A small network was shown many inputs. Here are its activations along a few directions, one row for each input.
In each table, some parts of the input vary, and every possible input appears once, in random order.
A made-up example of a description, with smaller parts first: one of 8 places around a ring, together with either a single point or one of 9 places around a ring or (one of 2 separate values, together with one of 6 places along a line).
Shared parts are said once, and a part with two or three values counts as separate values.
In the rows, 128 means zero.

Table:
r1: [179  74 173 199 187  81 102 131 137 119  70 127 109  62 162 128 149 106
 196 191]
r2: [ 91 197  79  56  68 170 143 159 124 138 161 158 106 165  53 138 142 155
  96  53]
r3: [127 244 209  62  95 142 131  78 192 185 206 150 116 208  94 135  94 150
 132 179]
r4: [ 91  52 101 150 165 125 122 196  90 105  67 142 130  57 175 161 132 103
 188  97]
r5: [ 24 184 140  77 105 204 174 100 105 172 188 108 166 220 122 151  71 196
 122  99]
r6: [211 211 133  89  75 139 125 100 152 123 180 150  83 147  45  86 137 133
  82 172]
r7: [186  74 158 203 188  70  77 134 124 131  83 136 133  84 161 124 149  97
 179 203]
r8: [ 77  84  65 139 186 148 116  90 114 100  62  67 117 109 169 150 126  46
  89  50]
r9: [221 152 103 146  53 122 150  78 150 108 175 158  90 124  54  50 139 134
  44 150]
r10: [103  54  94 137 180 108 103 206  78  94  75 141 165  79 176 152 141 106
 154  97]
r11: [135 130  34  98  39 170 176 138  98  91 173 170 108 124  75  87 126 138
  36  60]
r12: [ 98  51  88 153 172 119  93 198  74 113  81 148 151  78 179 159 135  98
 172 110]
r13: [202  71 171 177 180  46  93 153 134 116  64 105 130  65 173 137 162 107
 167 178]
r14: [191  66 179 187 181  71  94 161 155 113  72 107 110  71 160 129 157 104
 183 180]
r15: [118  54 103 130 163  91 115 216  89 102  66 117 151  61 187 167 147 104
 161  87]
r16: [165 105 130 179 198  98  90  32 164 122  62  56 101 117 154 117 136  41
 101 140]
r17: [ 44 220 140  17  88 188 159 136 141 171 203 163 131 204 112 169  86 154
 123  91]
r18: [183  70 157 184 195  62  76 142 122 103  76 127 140  86 165 117 158 111
 164 187]
r19: [180 219 152 102  84 125 117  98 173 154 163 144  88 168  37 103 156 153
 105 145]
r20: [103 209 210 116 109 162 143  40 149 178 192  93 145 236 110 121  86 200
 136 188]
r21: [ 99 170 176 165  72 143 189  22 175 169 205 104 177 203 128  90  92 198
 103 168]
r22: [119 186  60  44  59 186 150 161 100 104 173 165  98 146  65 125 125 138
  71  82]
r23: [ 20 149 110 128  69 187 219  78 126 160 206 114 192 189 141 113  85 197
  90  81]
r24: [104  45 107 135 160 115 115 226 108 100  69 122 133  67 174 165 140 101
 176  86]
Question: Changing only one part turns r11 into r9. The same change can be made to r8. Which row results?
Answer: r16
Question: What is each input in this table made of?
Answer: one of 2 separate values, together with either a single point or one of 5 places around a ring or one of 6 places along a line
Question: Which other rows does r13 become when the place on the ring of 5 takes its other values? List them by row number.
Answer: r1, r7, r14, r18

Table:
r25: [ 84 147  98  89 135 173 148 105 134 140 145 101 113 154 124 135 116 106
  95  76]
r26: [ 53  63 106 180 181 131 113 165  81 123  73  93 167 115 173 163 141 134
 165  82]
r27: [141 173 198 113 136 126 114 140 165 134 135 130 110 152 101 132 137 147
 171 185]
r28: [137  56 169 161 192  76 121 134 127 119  84 105 151  93 207 131 115 116
 170 173]
r29: [167 121  66  98 120 123 108 200  87  82  96 128 120  91 116 146 170 105
  93  79]
r30: [101 126  89 126  73 148 170 130 128 123 175 146 160 154 123 117 126 176
  98  90]
r31: [153 139 148 148 111 129 133  49 164 138 137  86 110 151 113 111 105 122
  91 153]
r32: [106 149  74 111 132 186 113 125  55 107 154 168 141 151 128 132 104 130
 111 135]
r33: [176  85 132 180 144  95 130 142 153 114  95 145 112  61 169 131 139  67
 168 163]
r34: [ 85 184 116  73 119 142 124 144 125 152 140 136 130 138 132 176 125 136
 148  92]
r35: [159 145 135 144 155 135  86  83  94 119 154 158 123 152 118 100 115 125
 116 213]
r36: [104  69  91 133 127 130 137 186 123 106 111 160 128  60 168 149 126  71
 141  92]
r37: [152 119 155 160  93  96 143  87 167 134 176 136 139 156 110  81 131 167
 104 164]
r38: [103 142 131  91  82 158 142 179 109 152 165 154 131 147 124 145 115 170
 139 109]
r39: [ 82 160 135  70 115 164 141 183 129 128 141 141 127 154 103 152 118 148
 165 111]
r40: [143 103  65 125 121 140 115 176 101  90  87 161  89  70  95 130 159 110
 122  65]
r41: [ 87 141  89 120  78 157 175 108 121 123 151 120 150 140 123  94 116 148
  86  86]
r42: [168 146 192 131  98 115 123 135 141 156 160 144 115 153 112 116 119 159
 161 175]
r43: [ 94 131  88 106  95 167 152  96 132 130 147  97 127 147 121 133  91 131
  79  83]
r44: [ 79  60 128 124 171 119 141 171  84  98  94 123 160  92 201 161 113 119
 155  95]
r45: [226 116 119 131 145  69  77 160 128  95  97 114 105  92 111 111 172 101
 102 154]
r46: [137 162 172 117 155 109 104  79 172 151 113 116 114 167 118 131 119  91
 120 145]
r47: [153 171 158 140 156 140 123  56 165 140 136  87  99 148 120 122 134 105
 107 141]
r48: [198  95 114 161 145  91  95 137 142 106  84 145  73  74  91  93 161 101
 138 144]
r49: [ 80 158 112  77 136 149 126 126 137 140 122 130 133 169 124 155 109  99
 108  73]
r50: [168 155 173 154 108 110 158 112 140 147 163 148 142 132  97 105 132 177
 133 176]
r51: [ 98 137 114 107  91 144 173 159 114 147 171 157 158 132 107 124 116 182
 111 112]
r52: [150 138 153 153  98 117 139  57 160 137 152 108 146 136 115  71 126 144
  91 153]
r53: [143 186 173 107 133 106 112  97 154 166 126 128 111 143 123 154 139 125
 164 164]
r54: [115  63 149 213 195  96 102 120 111 141  58  77 157 116 173 140 150 128
 187 157]
Question: Changing only one part turns r43 into r31. The same change can be made to r39. Which row results?
Answer: r27
Question: What is each input in this table made of?
Answer: one of 2 separate values, together with either a single point or one of 5 places along a line or one of 9 places around a ring
Question: Which other rows does r42 become when the choice among 2 separate values takes its other values? List them by row number.
Answer: r38

Table:
r55: [128  82  91 150 151 140 129 114 105 100 104 126 122  93 155 119 112  80
 111 127]
r56: [151 103  86 127 140 119 102 151 111 106 114 161 118  90 138 123 135  76
 112 123]
r57: [ 99  99 135 127 161 125  98 154 112 131 116 156 141 122 168 156 112 102
 167 135]
r58: [141 117 114 108 141 117  95 174  98 121 115 167 117  95 153 156 127  96
 156 140]
r59: [122 191  96  69  91 168 134 115 127 120 168 144 109 171  67 107 124 132
  68  95]
r60: [ 76 137 141 115  92 147 174 160 148 156 161 145 145 132 134 145 116 160
 153 102]
r61: [ 98  94 123 136 178 131 132 117 105 111 114 121 146 108 185 142 105 102
 135 136]
r62: [ 75 193 134  67 111 188 138 120 130 151 176 137 130 201 100 147  95 152
 123 114]
r63: [ 73 189 124  83 118 178 152  79 123 142 164 110 147 193 118 130  96 153
  93 102]
r64: [105 101 144 130 170 108  96 165 146 138  74 109 128 124 154 172 136 105
 174 103]
r65: [ 81 122 134 122  99 140 189 124 148 136 151 111 163 135 157 122 108 160
 124  96]
r66: [144 117 128 111 150  98  90 186 128 130  78 117 104  92 137 167 156  97
 163 107]
r67: [102  96 134 144 179 103 118 125 135 135  75  78 138 115 170 159 136  99
 141  97]
r68: [177 149 209 173 149  97 125  48 174 144 139  90 144 152 137 100 121 142
 135 213]
r69: [ 95 183  86  98  95 184 155  63 115 142 166 121 110 176  83 117 109 129
  71  90]
r70: [110 210 116  50  96 164 134 127 111 152 168 159 105 172  74 146 119 152
 114 108]
r71: [ 96  90 119 163 151 124 131 127  81 123 116 116 175 129 160 127 131 160
 136 128]
r72: [170 153 212 158 132  93  93  87 186 167 142 121 130 166 121 116 123 147
 162 218]
r73: [101  94 133 145 153 141 123 173  89 119 125 140 154 128 144 134 125 163
 167 142]
r74: [119 147 132  96  76 125 165 176 137 142 149 161 129 107 109 140 131 161
 141  97]
r75: [129  84 103 158 151 113 109 120 136 120  69  83 111  99 145 137 147  80
 117  87]
r76: [209 136 179 185 126 107 124  42 172 130 142  99 104 145 115  84 127 123
 106 203]
r77: [216 169 193 140 114  81  94 105 170 154 140 136 107 144 103 118 137 141
 150 223]
r78: [134 118 110 132 132 121 118 182  71 115 114 160 134  94 120 134 150 160
 165 137]
r79: [153  99 108 127 156 106 107 163 139  96  77 107 102  81 124 132 168  81
 123  95]
r80: [101 115  97 137  75 145 187 108 142 132 153 122 125 115 125 111 123 141
 102  82]
r81: [229 151 174 156 122  89 110  82 182 119 141 128 101 136  93  86 146 126
 109 209]
r82: [125  78  85 175 126 134 128 124  81 111 114 121 144 115 130 106 133 139
 110 119]
r83: [131 127 111 113  71 129 166 162 152 109 154 148 125 111 108 104 138 142
  96  85]
r84: [150  95  90 146 131 128 124 168  86  88 123 146 134  97 111 102 153 139
 115 128]
Question: Changing only one part turns r65 into r74. The same change can be made to r68. Which row results?
Answer: r77
Question: What is each input in this table made of?
Answer: one of 5 places around a ring, together with either a single point or one of 5 places along a line
Question: List by row number the other rows that have the place on the ring of 5 in common with r64.
Answer: r57, r60, r62, r72, r73

Table:
r85: [158 166 175 111 127 126 124 103 149 142 155 120 125 163 112 118 115 144
 124 171]
r86: [ 90 164 116  58  96 155 133 195 110 136 158 171 129 144 107 158 121 159
 149 101]
r87: [105 114 118  91 138 132 116 229  94 120 113 164 133  99 138 169 137 131
 172 103]
r88: [104  93  97 135 151 128 132 131  99 116  90 100 133 109 155 142 132 112
 121  87]
r89: [114 153 163 142 128 134 134  88 126 165 161 128 139 160 134 121 113 161
 135 165]
r90: [183 106 118 152 133 113 116 142 130 108 105 133  92  85 114 119 147 104
 133 149]
r91: [176 122 142 152 144  88  94 137 152 131 101 123 113 106 123 125 160 105
 145 152]
r92: [ 93 133 158 138 108 139 159 106 146 157 161 112 150 163 144 132 107 165
 137 128]
r93: [159 177 155 118 117 115 121 100 163 143 143 138 106 149  84 116 142 136
 116 144]
r94: [167 114 169 140 154  94  94 123 139 116 106 117 124 123 149 131 135 116
 157 173]
r95: [168 161 126 124  94 146 138 114 139 127 149 138  95 124  82  99 131 131
 107 143]
r96: [154 152  96 113  80 128 145 119 133 114 155 146 128 129 101 111 129 123
  81 119]
r97: [100  94 156 158 151 115 139 127 137 126 101 108 159 121 167 133 127 139
 168 130]
r98: [ 91 144 100 107 110 157 151 104 113 134 136 103 134 149 122 132 115 140
  94  86]
r99: [ 75 145 127 112 129 161 151  99 139 153 155 119 132 160 142 135  97 126
 113 112]
r100: [162 101  99 133 130 105 128 142 120 100 114 145 116  81 132 106 148 106
 103 117]
r101: [129 107 153 169 171 105 110 116 119 138 109 121 150 119 158 138 126 133
 162 173]
r102: [ 89  98 122 140 163 134 124 126 127 127 101 109 151 114 167 151 112  92
 145 115]
r103: [115 136  86 118  95 157 136 114 119 109 147 134 127 153 100 106 131 128
  91  96]
r104: [130  81  84 150 142 129 115 145 105  99 101 132 124 106 129 118 137 108
 108  96]
Question: What is each input in this table made of?
Answer: one of 2 separate values, together with either a single point or one of 9 places around a ring
Question: Changing only the choice among 2 separate values turns r98 into r88. The same change can be made to r93. Which row results?
Answer: r91
